Each row below holds a small network's activations on one input, seen along a few directions.
In each table, some parts of the input vary, and every possible input appears once, in random order.
Descriptions start from the smaller parts, as in this example, which fits no table here: one of 6 places along a line, together with either a single point or one of 11 places along a line or (one of 3 separate values, together with one of 5 places around a ring).
Shared parts are said once, and a part with two or three values counts as separate values.

Other details of the inputs shift rows strongly along two fixed directions, in all tables alike. That doesn't count.

Table:
R1: [0 -4 21 -32 -2 16 28 31 17 -29 -7]
R2: [-5 18 -26 -2 -22 -20 10 -20 50 -19 -41]
R3: [0 -12 23 2 28 8 -14 9 -46 25 34]
R4: [4 -15 15 2 19 9 -2 6 -53 32 35]
R5: [-25 2 22 -21 -14 15 39 48 9 -25 4]
R6: [0 -3 15 -30 -2 16 22 29 16 -31 -12]
R7: [-28 -1 28 -21 -17 19 35 43 8 -23 -2]
R8: [-1 -9 7 -25 -9 21 28 29 9 -37 -14]
R9: [-9 -17 10 -31 0 16 27 40 2 -32 -16]
R10: [-10 -10 22 21 7 10 -14 20 -30 33 43]
R11: [18 2 -41 -11 -16 -23 5 -32 33 -35 -58]
R12: [16 7 -33 -16 -9 -27 -3 -28 35 -31 -57]
R13: [-7 -12 10 -28 -1 21 27 38 14 -28 -11]
R14: [-5 -19 13 10 32 12 -14 15 -43 24 33]
R15: [-10 -12 20 19 7 10 -15 18 -27 33 45]
R16: [6 28 -18 33 12 -22 -31 -45 10 30 15]
R17: [-3 -16 14 -33 -13 11 34 30 -11 -33 -18]
R18: [5 25 -16 34 8 -21 -35 -51 10 31 9]
R19: [10 -2 -34 -25 -13 -29 13 -18 26 -16 -56]
R20: [-21 -10 26 -24 -24 16 30 49 6 -22 -1]
R21: [-4 0 31 15 7 11 -17 18 -32 30 44]
R22: [-14 -7 28 -23 -31 20 35 44 0 -29 1]
R23: [7 19 -24 41 0 -15 -29 -54 5 30 6]
R24: [-2 -20 15 10 34 13 -12 15 -38 25 36]
R25: [20 4 -44 -9 -15 -19 4 -34 39 -34 -55]
R26: [17 10 -29 41 -7 -23 -36 -51 3 31 5]
R27: [11 18 -20 33 3 -23 -41 -50 9 33 7]
R28: [20 5 -26 17 21 -30 -37 -51 -11 33 -4]
R29: [-1 -10 18 -35 -1 9 24 33 3 -33 -16]
R30: [20 8 -39 -7 -15 -13 6 -32 48 -31 -48]
R31: [3 -16 16 5 20 10 -5 6 -53 28 35]
R32: [2 28 -22 -7 -21 -23 10 -18 47 -25 -34]
R33: [15 6 -32 -20 -11 -27 -1 -26 31 -29 -58]
R34: [-2 -8 14 -34 -2 12 21 31 5 -35 -17]
R35: [-23 -9 28 -25 -22 18 32 50 5 -23 -1]
R36: [-26 3 24 -21 -14 16 37 46 10 -24 2]
R37: [4 -17 17 12 27 17 -8 9 -43 20 40]
R38: [-6 -15 12 12 33 22 -16 18 -36 23 38]
R39: [-1 -15 17 12 32 21 -8 14 -23 29 44]
R40: [9 23 -30 42 5 -21 -25 -53 7 27 15]
R41: [-12 -20 15 -36 -4 13 30 45 -9 -29 -19]
R42: [17 11 -33 -13 -8 -18 -3 -26 48 -30 -50]
R43: [-13 6 23 23 11 17 -1 9 -31 25 52]
R44: [18 8 -27 24 26 -13 -42 -44 0 22 3]
R45: [11 3 -41 -10 -8 -17 1 -22 49 -28 -53]
R46: [-19 0 23 22 14 16 -10 13 -27 33 41]
R47: [7 21 -24 41 3 -16 -26 -53 7 30 11]
R48: [-12 12 30 17 16 14 -10 9 -24 30 47]
R49: [16 -4 -37 25 22 -29 -36 -51 -6 32 -8]
R50: [7 16 -19 -10 -31 -22 1 -19 45 -22 -41]
R51: [16 -3 -37 22 21 -31 -34 -51 -8 36 -9]
R52: [-19 -8 31 -18 -23 16 31 52 1 -21 -7]
R53: [8 13 -22 2 -37 -18 9 -20 37 -25 -47]
R54: [-4 -2 29 14 7 10 -18 15 -29 31 47]
R55: [24 5 -31 31 19 -11 -28 -53 9 26 9]
R56: [-4 -9 22 -48 -8 4 33 37 -10 -23 -17]
R57: [17 2 -40 -14 -19 -23 7 -30 29 -32 -59]
R58: [-14 4 25 23 8 19 -4 4 -31 26 47]
R59: [-4 -9 23 21 0 15 -11 13 -34 27 49]
R60: [-13 2 37 -23 -24 15 27 46 2 -24 -8]
R61: [7 24 -17 34 7 -19 -36 -50 9 33 5]
R62: [-16 -4 26 -23 -30 20 35 40 2 -29 -1]
R63: [1 -12 13 14 26 25 -13 10 -40 18 41]
Each input here is: one of 3 separate values, together with either one of 10 places along a line or one of 11 places along a line.
Changing only the choice among 3 separate values turns R21 into R26. The same change can be made to R16. Which row results? -> R43
Changing only the choice among 3 separate values turns R13 into R30. The same change can be made to R20. Which row results? -> R22
Which other rows does R27 become when the choice among 3 separate values takes its other values? List them by row number. -> R35, R62
Start at R4 and move only the place on the line of 11, one step at a time. The first step leads to R31. Which rows follow, in order? -> R17, R57, R11, R37, R25, R63, R8, R30, R55

Table:
R64: [8 7 -10 -14 -12 -1 9 -5 32 -28 -26]
R65: [-9 23 1 1 -43 -17 12 -7 29 -11 -21]
R66: [10 4 -23 16 10 -24 -29 -35 4 21 -12]
R67: [2 -1 12 18 23 15 -15 -1 -21 20 38]
R68: [-10 -14 22 -15 -7 19 20 36 -16 -13 8]
R69: [2 5 -12 -18 -6 -10 8 -1 30 -23 -32]
R70: [1 -2 -16 -8 -13 -4 13 -2 22 -24 -28]
R71: [11 1 -26 22 4 -16 -22 -36 0 17 -5]
R72: [10 4 -29 19 10 -19 -24 -36 7 19 -5]
R73: [2 -1 -15 -14 -17 -9 14 -3 18 -20 -34]
R74: [-7 -10 24 -19 -10 13 23 33 -24 -12 5]
R75: [12 12 -21 14 18 -16 -27 -36 13 15 -4]
R76: [-9 -10 27 -24 -5 8 21 34 -22 -9 5]
R77: [2 -11 11 17 12 9 -17 1 -30 27 32]
R78: [-8 -14 22 -15 -5 21 18 38 -9 -14 10]
R79: [13 1 -26 19 6 -20 -22 -38 3 21 -8]
R80: [4 7 -12 -11 -9 0 13 -7 29 -30 -27]
R81: [3 9 -12 -19 -8 -5 12 -5 30 -26 -29]
R82: [5 -8 14 14 9 5 -16 -1 -35 27 32]
R83: [1 6 -11 -18 -5 -9 6 0 31 -23 -35]
R84: [-2 -7 10 13 24 4 -18 5 -26 28 31]
R85: [13 6 -24 13 3 -26 -22 -40 -3 20 -9]
R86: [3 4 -15 -13 -11 -4 13 -3 29 -25 -30]
R87: [-24 17 35 -2 -22 20 23 34 10 -9 24]
R88: [10 3 -24 15 9 -23 -26 -35 2 21 -10]
R89: [-10 -8 30 -25 -3 8 16 36 -21 -9 2]
R90: [3 3 -15 -11 -11 -2 12 -3 28 -27 -27]
R91: [2 -6 11 13 13 3 -12 -2 -38 28 30]
R92: [-9 -9 27 -26 -4 8 18 35 -22 -8 4]
R93: [-1 -4 9 19 22 13 -14 1 -25 23 35]
R94: [0 -10 8 17 21 8 -13 3 -26 28 32]
R95: [-6 -12 26 -22 -7 11 23 33 -21 -9 5]
R96: [1 -1 -14 -18 -16 -11 13 -3 18 -19 -34]
R97: [5 8 -12 -15 -9 -3 14 -5 30 -28 -29]
R98: [11 8 -28 18 13 -17 -24 -38 12 17 -4]
R99: [-9 -10 23 -19 2 21 23 37 -5 -14 9]
R100: [-12 -14 22 -15 -6 20 22 33 -18 -13 7]
R101: [11 3 -27 22 3 -17 -22 -38 -1 18 -7]
R102: [5 9 -13 -13 -10 -2 13 -5 28 -29 -29]
R103: [0 -9 7 21 18 11 -15 3 -26 24 35]
R104: [6 0 -11 -13 -21 -11 11 -5 13 -22 -30]
R105: [10 5 -25 18 14 -21 -30 -33 9 19 -9]
R106: [13 6 -26 24 10 -12 -25 -37 12 13 -1]
R107: [2 4 -13 -17 -8 -9 12 -2 30 -24 -32]
R108: [13 4 -24 20 1 -20 -21 -41 -4 16 -7]
R109: [-11 -2 29 -23 9 19 15 37 -4 -15 7]
R110: [-10 -13 19 -14 -2 21 20 36 -11 -15 10]
R111: [-17 13 20 33 -5 6 -12 4 -11 34 44]
R112: [3 8 -11 -19 -6 -8 12 -4 31 -26 -30]
R113: [-17 17 21 33 -2 9 -12 3 -8 32 47]
R114: [-13 20 -2 3 -41 -13 12 -4 34 -12 -22]
R115: [-2 -5 9 20 22 15 -13 -1 -24 22 36]
R116: [2 -1 -16 -11 -14 -5 13 -1 22 -24 -30]
R117: [-3 -9 11 12 19 2 -14 1 -32 30 29]
R118: [-11 -12 20 -16 -1 19 22 38 -11 -13 8]
R119: [15 6 -25 22 8 -11 -26 -37 13 14 -1]
R120: [2 -6 11 15 11 4 -13 -2 -38 26 31]
R121: [-8 -4 24 -16 2 25 20 33 -6 -19 13]
R122: [-7 -5 26 -20 4 22 22 34 -4 -16 10]
R123: [-3 -8 9 14 23 5 -15 4 -27 27 32]
Changing only one part turns R119 into R82. The same change can be made to R86. Which row results? -> R91
Changing only one part turns R92 into R84. The same change can be made to R120. Which row results? -> R110
Describe the family of inputs behind these rows. -> one of 5 places along a line, together with either a single point or one of 11 places along a line
Which other rows does R105 become when the place on the line of 5 takes its other values? List them by row number. -> R66, R83, R89, R109
List by row number the other rows that have the place on the line of 5 in common with R80. -> R64, R67, R75, R81, R87, R97, R102, R109, R112, R121, R122
Which other rows does R66 become when the place on the line of 11 takes its other values? List them by row number. -> R68, R71, R73, R77, R79, R88, R96, R100, R101, R117

Table:
R124: [0 0 -3 -8 3 2 4 4 16 -13 -13]
R125: [0 0 3 16 26 6 -18 -4 -16 24 26]
R126: [-2 9 -1 -22 -16 -2 20 6 30 -28 -29]
R127: [7 15 -18 16 1 -17 -23 -34 15 12 -6]
R128: [-16 -7 22 -17 -25 10 26 35 -6 -13 -1]
R129: [-5 -11 16 -20 -6 21 25 35 0 -24 2]
R130: [13 -21 0 -3 37 -2 -19 -5 -43 23 13]
R131: [14 -26 -3 2 29 1 -16 -6 -46 21 14]
R132: [-9 -12 17 -17 -6 22 24 35 0 -23 0]
R133: [9 6 -22 27 10 -10 -23 -37 1 19 9]
R134: [-15 -3 25 -15 -24 10 28 35 -6 -16 2]
R135: [9 18 -37 14 -15 -38 -21 -49 33 10 -34]
R136: [9 11 -21 21 -6 -14 -19 -35 11 10 -5]
R137: [-5 3 6 -7 -21 2 16 12 7 -14 -10]
R138: [10 4 -29 20 6 -11 -17 -32 11 8 -8]
R139: [-2 6 -6 -17 -8 -3 14 3 25 -25 -23]
R140: [-4 -4 22 21 18 19 -10 6 -36 31 49]
R141: [-6 -7 21 -16 10 19 12 32 -7 -9 15]
R142: [3 17 -19 -15 -28 -22 12 -13 44 -29 -49]
R143: [-10 1 27 19 14 6 -15 9 -35 36 46]
Changing only one part turns R131 into R130. The same change can be made to R138. Which row results? -> R125
Describe the family of inputs behind these rows. -> one of 2 separate values, together with either a single point or one of 9 places along a line
Which other rows does R132 become when the choice among 2 separate values takes its other values? List them by row number. -> R124
